These are the activations of a small neural network, seen along a few directions. Each row is one input.
In each table, some parts of the input vary, and every possible input appears once, in random order.
A made-up example of a description, with smaller parts first: one of 6 places along a line, together with either a single point or one of 9 places along a line or (one of 2 separate values, together with one of 8 places around a ring).
Shared parts are said once, and a part with two or three values counts as separate values.

Other details of the inputs vary at random and push rows far along two fixed directions, the same in every table; ignore that.

Rows:
row 1: [-38.0 -54.9  15.7 -38.6  -4.4 -15.9  10.0 -31.7  36.2 -30.1  58.3]
row 2: [  4.9 -49.0  -8.7  13.0  -4.0  -0.9 -11.3  13.1   2.8  10.1  29.2]
row 3: [ 15.6 -19.3   1.2  -4.4  -1.0 -13.0  -6.8   2.6   0.0   5.7   6.5]
row 4: [-34.2  17.8 -21.0  -5.4  -5.4   6.3   3.3   6.9  13.9 -30.6   5.6]
row 5: [-18.6 -28.1  11.6  -8.3  -1.9   9.0   8.0 -10.3   5.5  -0.2  32.3]
row 6: [  8.0  59.6  51.8 -38.3  20.6 -22.6  25.0 -57.4  -2.1  -3.3 -43.1]
row 7: [  1.4  81.3  18.2 -14.9   6.2   5.9  10.4 -20.9   3.8 -19.9 -87.9]
row 8: [-27.6 -45.8   6.7 -20.2  -6.7  -3.4   6.2 -15.8  17.0 -12.6  57.6]
row 9: [-32.7   6.1 -37.1  11.9 -12.6  16.1  -2.8  25.1   3.1 -20.0  13.7]
row 10: [ 27.0  36.9  10.3   6.1   7.1  -7.7   5.9  -5.6 -28.5  25.8 -19.3]
row 11: [ 15.8  93.0   4.9  11.4   1.6  15.5   1.0  -0.7 -22.5   5.3 -95.2]
row 12: [ 43.9 -27.5 -37.8  54.5  -8.0   9.7 -30.3  57.6 -34.7  48.4  12.5]
row 13: [-80.5 -29.3   4.3 -30.4 -23.8  33.1  14.2 -21.1  43.5 -53.5  31.7]
row 14: [-22.3 -35.9  11.9 -20.8 -12.0   1.4   9.0 -14.4   5.7 -11.8  45.1]
row 15: [  6.4 -21.2 -79.9  62.9 -13.2  22.4 -37.5  85.6 -15.2  17.0  11.9]
row 16: [ 44.4  70.5  28.9 -11.5  13.3 -22.6   7.7 -28.1 -29.8  17.7 -57.3]
row 17: [ 39.0  47.5  13.9   2.6  11.1 -19.8   2.0 -11.3 -24.4  26.4 -35.3]
row 18: [-14.4  40.4  53.6 -51.5  12.1 -15.6  34.0 -63.5   9.3 -24.6 -11.2]
row 19: [ 55.1  32.7  -6.5  43.2   7.0   6.7 -11.3  31.0 -50.6  52.1 -36.8]
row 20: [ 27.3 -28.0 -16.5  29.7   5.2   0.5 -14.9  30.8 -11.7  29.8   3.6]
row 21: [-48.6 -14.0 -17.9 -18.7  -4.5   1.1  -1.4   2.0  43.1 -53.9  18.1]
row 22: [-65.7  -2.5  -2.0 -42.7  -4.2  -5.3  12.9 -27.7  48.0 -67.7  22.1]
row 23: [ -7.4 -24.9  10.2 -12.5   1.3  -6.2   5.6 -14.5  12.5  -5.0  28.3]
row 24: [ 17.8 -48.7 -24.2  28.3  -0.4   2.2 -15.0  30.1   1.5  18.6  31.9]
row 25: [ 12.7  33.3  39.2 -30.2  16.2 -26.5  16.3 -43.6   3.7  -9.8 -35.1]
row 26: [ 45.5 -37.1 -37.1  53.2   4.7   3.0 -30.5  58.3 -18.6  45.6   1.3]
row 27: [ 64.9  51.3  -0.1  40.1  12.4  -0.8 -11.5  24.7 -52.5  53.5 -55.6]
row 28: [  0.3  55.2  52.5 -39.1  17.1 -14.3  27.5 -57.1  -2.7  -6.2 -33.1]
row 29: [ 41.5  74.0  38.6 -20.0  28.3 -31.6  16.7 -38.3  -9.5   6.3 -65.3]
row 30: [-21.2 -58.8   1.2 -19.4 -11.1  -8.8  -1.4 -13.3  23.3 -19.1  51.4]
row 31: [ 34.4 -48.6 -37.2  41.9  -1.5  -3.0 -28.3  51.4  -9.5  33.3  25.2]
row 32: [-43.3 -58.2  20.5 -34.6  -7.7  -4.4   8.4 -31.0  29.0 -27.2  52.4]
row 33: [ -1.4 -15.5 -42.4  42.7 -15.3  36.8 -26.4  53.6   0.1   9.5 -18.0]
row 34: [ 19.8 -42.2 -31.7  44.3  -5.1  18.1 -13.3  51.5 -21.2  34.8  34.8]
row 35: [-69.6 -10.3   4.7 -24.4 -21.3  34.4  18.5 -18.0  31.6 -44.4  19.4]
Each input here is: one of 5 places along a line, together with either one of 2 separate values or one of 5 places around a ring.
- Changing only the place on the line of 5 turns row 13 into row 11. The same change can be made to row 8. Which row results? => row 17
- Which other rows does row 14 become when the place on the ring of 5 takes its other values? List them by row number. => row 5, row 10, row 19, row 34
- List by row number the other rows that have the place on the line of 5 in common with row 29. => row 3, row 7, row 21, row 25, row 26, row 31
- List by row number the other rows that have the place on the line of 5 in common with row 22. => row 1, row 2, row 20, row 24, row 30, row 33

Rows:
row 36: [ 26.2  23.8  32.9 -24.1   9.7 -36.4  24.9 -30.2   7.6  -8.7 -17.2]
row 37: [ 34.1  21.6  -8.0  17.6   8.9  -2.9 -16.1  12.6   1.0  11.7 -60.8]
row 38: [ 36.2  51.6  51.2  -9.4  -4.5  28.7   5.3 -18.0 -46.2  47.3 -59.3]
row 39: [-14.2  23.6   5.5 -28.6 -16.3  -7.4  12.2 -35.7   7.0 -24.0  11.9]
row 40: [-12.8 -13.8 -31.8  34.7 -11.9   5.5 -17.5  30.8 -19.9  27.6  -3.3]
row 41: [-32.4  10.8  18.4 -50.9 -12.4 -17.2  14.0 -54.7  40.0 -34.5  22.2]
row 42: [ 27.2  71.7  -2.9  22.0  18.1   2.8   1.4  22.7 -50.1  17.0 -49.4]
row 43: [ 19.0  38.4   8.1   8.8  13.8  15.3  11.6  -5.2  14.9   9.9 -41.2]
row 44: [ 13.9  12.3   0.3   2.0  -6.8  13.4   6.7   1.1   5.8 -20.7 -14.5]
row 45: [ 19.7  29.1  28.6  -9.3  25.2 -17.0  29.7 -17.2  -4.5  14.8 -18.8]
row 46: [ 12.1 -14.2 -33.3  32.6  14.6   8.3 -25.2  56.6  -8.2  28.2   1.5]
row 47: [ 54.5  42.1  27.2   7.3  21.4 -31.3  -3.2 -24.6 -35.4  25.5 -37.3]
row 48: [ 26.2  38.2  -7.4  -1.9   2.1  -3.1   1.4   9.4 -18.7  -9.4  -7.9]
row 49: [-20.6 -47.6 -11.0   5.7 -16.4  17.5  -8.4  13.4  11.6 -32.1  24.1]
row 50: [-27.0 -26.4  -4.9  21.9  -6.8  30.3   7.5  16.5   7.7 -12.1  11.0]
row 51: [-37.1 -39.3 -13.3  -0.7   5.9   4.5 -10.2  22.6   4.0 -13.2  28.1]
row 52: [ 21.8  48.8   6.6  23.2   5.9  24.7  19.3   3.9  -9.9   4.8 -40.0]
row 53: [-15.5  -3.3  54.1 -52.8   6.9 -35.9  25.7 -72.8  19.2 -32.7  19.8]
row 54: [ -2.1  46.0   3.2   3.3   6.5  -9.0  -3.6 -12.1  -5.1  21.4 -37.9]
row 55: [-16.8  28.0   5.4 -20.2 -13.3 -13.0  10.7 -30.9  -8.9 -21.6 -10.2]
row 56: [ 20.2 -16.1 -45.3  37.1 -15.8  -7.5 -34.3  42.4  -9.6  33.8  -4.2]
row 57: [-10.7  13.5  12.9   7.6   9.5   5.0   4.6  -6.6   2.6   0.8 -44.4]
row 58: [-13.4 -54.3   6.2  -3.5  13.6  -3.1   9.3 -13.7   5.9   7.8  54.1]
row 59: [-31.5  -5.7  50.6 -53.0  20.7 -21.3  40.9 -65.7  25.5 -23.3  28.5]
row 60: [-25.7 -43.5 -16.5  -3.1   2.8  15.0  -8.8  24.2  31.2 -11.9  62.6]
row 61: [-10.8  49.9   4.9  -4.0  -8.8   7.0  18.1 -24.0  -8.9   1.4  -2.5]
row 62: [ 12.8 -25.3 -35.0  23.1  -2.4  -4.6 -28.5  47.5 -19.2   9.4  -0.9]
row 63: [-24.7 -13.9  53.8 -65.8   3.2 -38.0  33.4 -71.6  35.4 -42.6  28.4]
row 64: [-49.1 -67.4  -5.3  -7.6  -1.2  19.5   0.0  -1.3  51.9 -20.5  30.7]
row 65: [-17.4 -56.9 -16.1   7.8  -9.8   8.0 -20.0  18.2  16.7 -19.9  10.5]
row 66: [-11.4 -44.3 -22.4  -7.1   0.6  -5.7 -19.4  26.5  18.4 -11.1  28.3]
row 67: [ 11.7  35.6  -2.5  -7.8   2.2 -10.4   2.3   6.7 -26.4 -12.3 -23.2]
row 68: [ 28.9  12.0 -45.1  55.7  -8.5  15.0 -26.1  53.0 -15.6  56.9  -0.2]
row 69: [  3.6 -44.7 -25.1   8.9  -8.1  15.9 -12.9  18.2  33.1  -8.7  18.4]
row 70: [-19.5 -40.3 -30.9   8.3 -23.0  -6.1 -18.6  18.1  -0.8  -1.4  17.7]
row 71: [ 10.1 -47.3  -4.6  19.1  17.1   0.8  -7.5   6.7 -17.0  33.7  40.5]
row 72: [-23.4  34.9   1.2  -2.2  -9.5   3.4  14.3 -15.1 -19.8  -0.7 -11.1]
row 73: [  8.3  23.1   4.2 -26.3   7.3 -14.4   1.3  -6.2  13.4 -14.5   0.5]
row 74: [  1.1  -8.4 -25.2  23.4  -1.9  21.9  -5.9  39.8  -8.9   0.6  37.8]
row 75: [ 28.5 -42.2  11.1   8.3 -38.8  21.5 -28.4  15.0 -19.9  23.1   7.9]
- What is each input in this table made of? => one of 2 separate values, together with either a single point or one of 4 places along a line or (one of 3 separate values, together with one of 5 places around a ring)
- Changing only the choice among 2 separate values turns row 39 into row 61. The same change can be made to row 67. Which row results? => row 42
- Changing only the choice among 2 separate values turns row 63 into row 59. The same change can be made to row 65. Which row results? => row 57
- Which other rows does row 75 become when the choice among 2 separate values takes its other values? List them by row number. => row 38
- Start at row 71 and move only the place on the line of 4, one step at a time. The first step leads to row 58. Which rows follow, in order? => row 59, row 45
- Which other rows does row 53 become when the choice among 2 separate values takes its other values? List them by row number. => row 58

Rows:
row 76: [-4.2 -2.0 -3.5 -1.7 -7.3  1.6 -5.4  2.8  3.9 -6.9 -6.0]
row 77: [ -2.0  -7.9  -0.1  -7.9   1.7  -7.4   1.0  -4.2   8.6 -10.6  10.0]
row 78: [-31.7 -30.3 -27.9  18.5  -6.9  27.9   0.8  27.1  13.3  -8.1  36.5]
row 79: [ -4.2  24.7  30.9 -19.8   8.6  -3.0  13.8 -32.6   7.8  -4.4 -27.1]
row 80: [ -3.2 -14.8  -1.2  -3.9   6.2  -4.4  -1.4  -0.5  11.5  -4.5   1.4]
row 81: [ -4.9 -11.4  -2.0   5.8 -10.4  12.0  -3.2   6.0  -3.5   4.2   3.6]
row 82: [-18.5 -12.3   3.4  -3.1  -9.9  11.3   1.3  -4.2   1.4  -3.3   6.7]
row 83: [  1.0   1.8   1.0  -7.6   7.4 -13.4   3.6  -5.3   7.4  -7.3   6.5]
row 84: [-10.0  -6.4   5.3  -6.1  -5.5   5.7   1.8  -6.2  -1.1  -3.4   8.5]
row 85: [ 83.3  45.1 -36.4  70.8  10.3   3.2 -24.6  63.9 -60.9  70.7 -47.8]
row 86: [10.1 11.6  9.8  3.0  7.3 -1.3  4.5 -3.3 -7.4  9.1 -7.2]
row 87: [ -9.4 -18.4   0.6  -8.7   4.3  -7.2   3.1  -4.3  13.6 -11.7  15.5]
row 88: [ -6.1 -20.4 -21.3  13.9  -7.8   1.5 -12.8  18.5  -3.9   4.3  14.3]
row 89: [ -7.9  42.3  -9.9   5.8   5.7  10.7   4.7  10.0   4.9 -12.0 -24.5]
row 90: [14.1  1.9 -4.2 13.8  7.8 -1.6 -3.4 10.4 -9.8 18.3 -0.3]
row 91: [-15.5 -10.2   2.5  -3.5  -6.1   7.9   1.6  -4.2  -1.4  -1.7   9.9]
row 92: [ 0.2  1.1 -5.3  0.2 -5.1 -0.4 -5.8  4.5 -1.8 -4.6 -4.6]
row 93: [ -2.0 -35.5 -21.0   9.3  -5.2  -2.9  -9.1  19.7   8.7  -2.2  35.5]
row 94: [ 18.7  13.6 -11.2   9.2   1.2  -8.4  -7.0  11.9  -9.8   8.0  -5.9]
row 95: [-6.6 -6.5  2.4 -1.1 -5.0  5.6  1.5 -2.3 -4.9  0.8 11.7]
row 96: [ 32.1   3.3 -14.7  33.1  -0.7  13.5 -13.5  31.4 -21.1  31.2 -19.3]
row 97: [ 10.2  60.6  30.7 -26.4   7.2 -12.4  14.0 -36.0   0.0 -15.4 -51.7]
row 98: [-17.2 -10.3  -2.9  -4.3  -8.3   3.9  -2.5  -1.5   7.2  -9.4  -2.4]
row 99: [  8.3   0.4 -23.2  18.2  -3.0  -3.8 -12.9  20.6 -12.9  14.1   0.8]
row 100: [  6.5   4.9  -9.2  12.7  -2.6   1.9  -5.0  11.9 -16.2  16.5   2.1]
row 101: [  4.7  32.8   9.8 -12.2   3.4 -11.8   4.6 -16.5  -4.7  -7.3 -21.3]
row 102: [ 20.7  11.2   1.9  16.4   2.9   7.1  -3.7  10.2 -11.3  20.7 -22.3]
row 103: [ -6.8  -2.9   9.3 -16.2  -1.2  -2.9   3.8 -13.9  16.7 -17.9  -3.5]
row 104: [ 2.4 -7.7  0.2  5.8 -7.2 10.6 -1.7  4.5 -4.0  6.4  1.0]
row 105: [ 22.7  50.8  19.1  -2.6   5.5  -3.7   7.5 -15.7 -20.4  11.3 -40.2]
row 106: [-9.5 -7.9  7.3 -8.5 -4.1  2.0  6.3 -9.2  0.5 -5.2 16.2]
row 107: [ -9.0  -4.8  11.7 -13.0   2.5  -4.6   9.0 -15.4   6.7  -7.5  17.8]
row 108: [ -3.8  24.7  24.8 -25.0  11.9 -10.2  12.6 -31.1  14.2 -15.0 -31.1]
row 109: [-11.8 -11.6  -0.9  -4.5  -7.0   1.5   2.1  -3.2   0.4  -3.8  23.4]
row 110: [ 5.4  3.7 -1.0  2.5 -1.7 -0.3  2.2  0.1 -8.4  6.8  8.3]
row 111: [  8.7  45.7  26.2 -26.8   9.8 -16.8  13.6 -33.0   2.8 -15.6 -35.3]
row 112: [-12.1  -5.8  13.4 -20.1   3.2  -5.3   6.8 -19.0  21.0 -18.8  -4.0]
row 113: [-11.6  -4.9   1.7  -1.8  -2.8   3.4   3.7  -4.1  -4.5   1.6   8.7]
row 114: [ -5.9  -2.9  10.2 -15.0   4.5  -7.6   4.0 -14.0  13.2 -15.0  -2.2]
row 115: [-0.9 -6.4  8.2 -4.1 -2.2  4.7  3.5 -6.5  1.6  0.1  6.7]
row 116: [ 2.2 -2.0  8.3 -2.5  0.7  1.1  6.1 -5.1 -1.9  1.5  8.2]
row 117: [ -7.9 -35.9 -26.6  11.2 -10.8   0.6 -12.8  23.1   3.8  -2.1  36.0]
row 118: [ 1.2 10.3  1.9 -9.3  0.4 -7.8  0.9 -7.0  1.7 -8.4 -2.5]
row 119: [-1.6 -9.8  4.7  1.1  5.2  1.4  2.3 -2.1  2.3  5.5  7.6]
row 120: [ -7.9  -7.1  14.8 -11.0   1.6   1.6   7.6 -15.0   7.9  -4.1   7.7]
row 121: [ -8.0 -22.7  -2.8  -3.2   7.8  -5.8  -0.4   2.8  12.4  -6.0  12.7]
row 122: [ 2.9 -2.6 -4.1 -2.4 -4.3 -2.2 -4.7  2.2  2.0 -7.4  0.9]
row 123: [ -9.7 -50.1 -12.9  14.4  -5.1  12.8  -7.8  19.2   8.6   8.5  32.2]
row 124: [  7.6 -16.3 -17.2  13.1   7.3  -7.9  -9.0  19.1   2.2   9.0  10.5]
row 125: [-13.1  -2.8  -0.5  -6.3  -4.0  -0.3  -1.5  -4.4   3.5  -9.1  -1.5]
- What is each input in this table made of? => one of 2 separate values, together with either a single point or (one of 4 places along a line, together with one of 6 places along a line)
- Changing only the choice among 2 separate values turns row 108 into row 79. The same change can be made to row 103. Which row results? => row 96
- Changing only the choice among 2 separate values turns row 117 into row 109. The same change can be made to row 83. Which row results? => row 107
- Which other rows does row 90 become when the choice among 2 separate values takes its other values? List them by row number. => row 124
- Which other rows does row 97 become when the choice among 2 separate values takes its other values? List them by row number. => row 104
